Small tables with named rows and columns. After each table, cells are looked up by row and column.

Bipuren =
           Faf  Pegukip   Topo  Nikano  Digor  Topusot    Pof  Vokud  Venogub
Rokosa   -37.3     12.3  -15.6   -32.8  -26.1     -0.5   19.4  -55.6    -28.0
Gur      -17.4    -22.4   28.7    19.8   15.1     17.4  -50.0  -32.1     18.1
Vis       17.5    -25.1   19.3    35.0   38.3     28.0  -62.6  -58.7     -7.6
Ruzaza    22.7    -16.2    6.3    16.3   28.2     26.3  -32.7  -55.7    -18.5
Dap       11.5      9.8   43.6    18.9   41.5     74.0   -0.9  -90.0      4.1
Pazone   -28.9     17.9  -24.3   -65.1  -44.8     -2.9   71.5  -17.1    -19.8
Vatasis  -10.8    -57.0  -42.3   -41.4  -50.9    -76.1  -21.7   99.1      7.6

Vis, Venogub: -7.6
Ruzaza, Vokud: -55.7
Gur, Topusot: 17.4
Vatasis, Venogub: 7.6
Gur, Venogub: 18.1
Gur, Digor: 15.1
Pazone, Topo: -24.3
Gur, Faf: -17.4
Vatasis, Faf: -10.8
Dap, Nikano: 18.9
Pazone, Pegukip: 17.9
Pazone, Topusot: -2.9
Vis, Faf: 17.5
Vatasis, Digor: -50.9
Vis, Digor: 38.3
Vis, Vokud: -58.7
Vis, Nikano: 35.0
Gur, Vokud: -32.1
Row with the largest Digor: Dap

Mufa:
	Danubeg	Nidokig	Dumo	Nam	Did	Bor	Gobutas
Digif	198	173	66	222	213	147	144
Buk	164	112	107	168	194	172	150
Porop	157	116	107	145	202	172	146
Gud	163	111	127	125	188	189	160
Lebave	129	110	133	119	162	169	182
Parum	148	113	123	108	154	184	141
Mokapag	125	115	121	99	128	190	140
Mek	105	117	147	68	130	186	155
Mugipaz	91	135	147	75	99	191	187
Depo	108	108	135	54	80	198	131
Giki	86	116	170	48	89	190	174
Suz	69	145	139	87	72	194	174

What is the Bor of Giki in Mufa? 190
What is the Dumo of Mokapag in Mufa? 121
What is the Dumo of Parum in Mufa? 123
What is the Did of Gud in Mufa? 188
What is the Gobutas of Gud in Mufa? 160
What is the Did of Mokapag in Mufa? 128
What is the Danubeg of Lebave in Mufa? 129
What is the Dumo of Mugipaz in Mufa? 147
What is the Did of Giki in Mufa? 89
What is the Did of Lebave in Mufa? 162
What is the Bor of Mek in Mufa? 186
What is the Nidokig of Mugipaz in Mufa? 135
Which row has the largest Danubeg? Digif

Fop
         Nuzo  Faruzet  Detol
Gekuri    157       89    178
Bep       196      101    190
Mevanag   233      129    203
Rep       216      239    158
Nika       59      204    192

What is the Nuzo of Gekuri in Fop?
157
What is the Faruzet of Rep in Fop?
239
What is the Faruzet of Mevanag in Fop?
129
What is the Detol of Gekuri in Fop?
178
What is the Faruzet of Nika in Fop?
204
What is the Faruzet of Bep in Fop?
101
What is the Detol of Nika in Fop?
192
What is the Nuzo of Mevanag in Fop?
233
What is the Detol of Bep in Fop?
190
What is the Detol of Mevanag in Fop?
203
What is the Faruzet of Gekuri in Fop?
89
What is the Nuzo of Nika in Fop?
59
What is the Detol of Rep in Fop?
158

Table Deg
	Fotalum	Dip	Megal	Val	Nonotu	Tol
Zibop	87	13	117	157	199	150
Pinutal	98	54	189	226	210	136
Zos	198	41	137	62	27	168
Nanu	231	20	186	28	138	77
Paz	185	106	213	190	123	136
Ruvasov	95	182	32	38	22	184
Tigil	67	133	29	19	219	34
Miz	188	21	13	117	217	124
Lat	113	79	144	63	142	180
Fovit	102	166	22	40	182	172
Vug	52	124	49	54	35	151
Ser	102	117	29	178	129	218
Kibo	39	155	140	77	64	136

Dip of Zibop = 13
Tol of Pinutal = 136
Nonotu of Zos = 27
Tol of Kibo = 136
Val of Ruvasov = 38
Nonotu of Tigil = 219
Nonotu of Paz = 123
Nonotu of Ser = 129
Dip of Tigil = 133
Nonotu of Lat = 142
Megal of Lat = 144
Dip of Ruvasov = 182
Val of Lat = 63
Fotalum of Fovit = 102

Viba =
columns: Molun, Temit, Guvokiv, Saz
Kofis: [29121, 30509, 75156, 27731]
Sar: [25406, 21745, 8691, 7657]
Tuse: [78840, 25097, 30233, 19999]
Sur: [54276, 19650, 83432, 24968]
Bub: [18557, 46096, 22074, 48495]
Miva: [26468, 21076, 7489, 64424]
Mef: [30453, 6266, 81346, 30598]
Bamik: [42338, 13825, 30673, 25508]
Vomad: [28800, 29704, 48357, 30859]
Bola: [18996, 18778, 80250, 29565]
Goda: [18200, 28709, 18353, 34465]
Rer: [27160, 43756, 10402, 61717]

What is the Temit of Kofis in Viba? 30509
What is the Saz of Sur in Viba? 24968
What is the Guvokiv of Sur in Viba? 83432
What is the Guvokiv of Sar in Viba? 8691
What is the Molun of Bub in Viba? 18557
What is the Molun of Sar in Viba? 25406
What is the Saz of Kofis in Viba? 27731
What is the Temit of Bamik in Viba? 13825
What is the Temit of Goda in Viba? 28709
Which row has the largest Saz? Miva

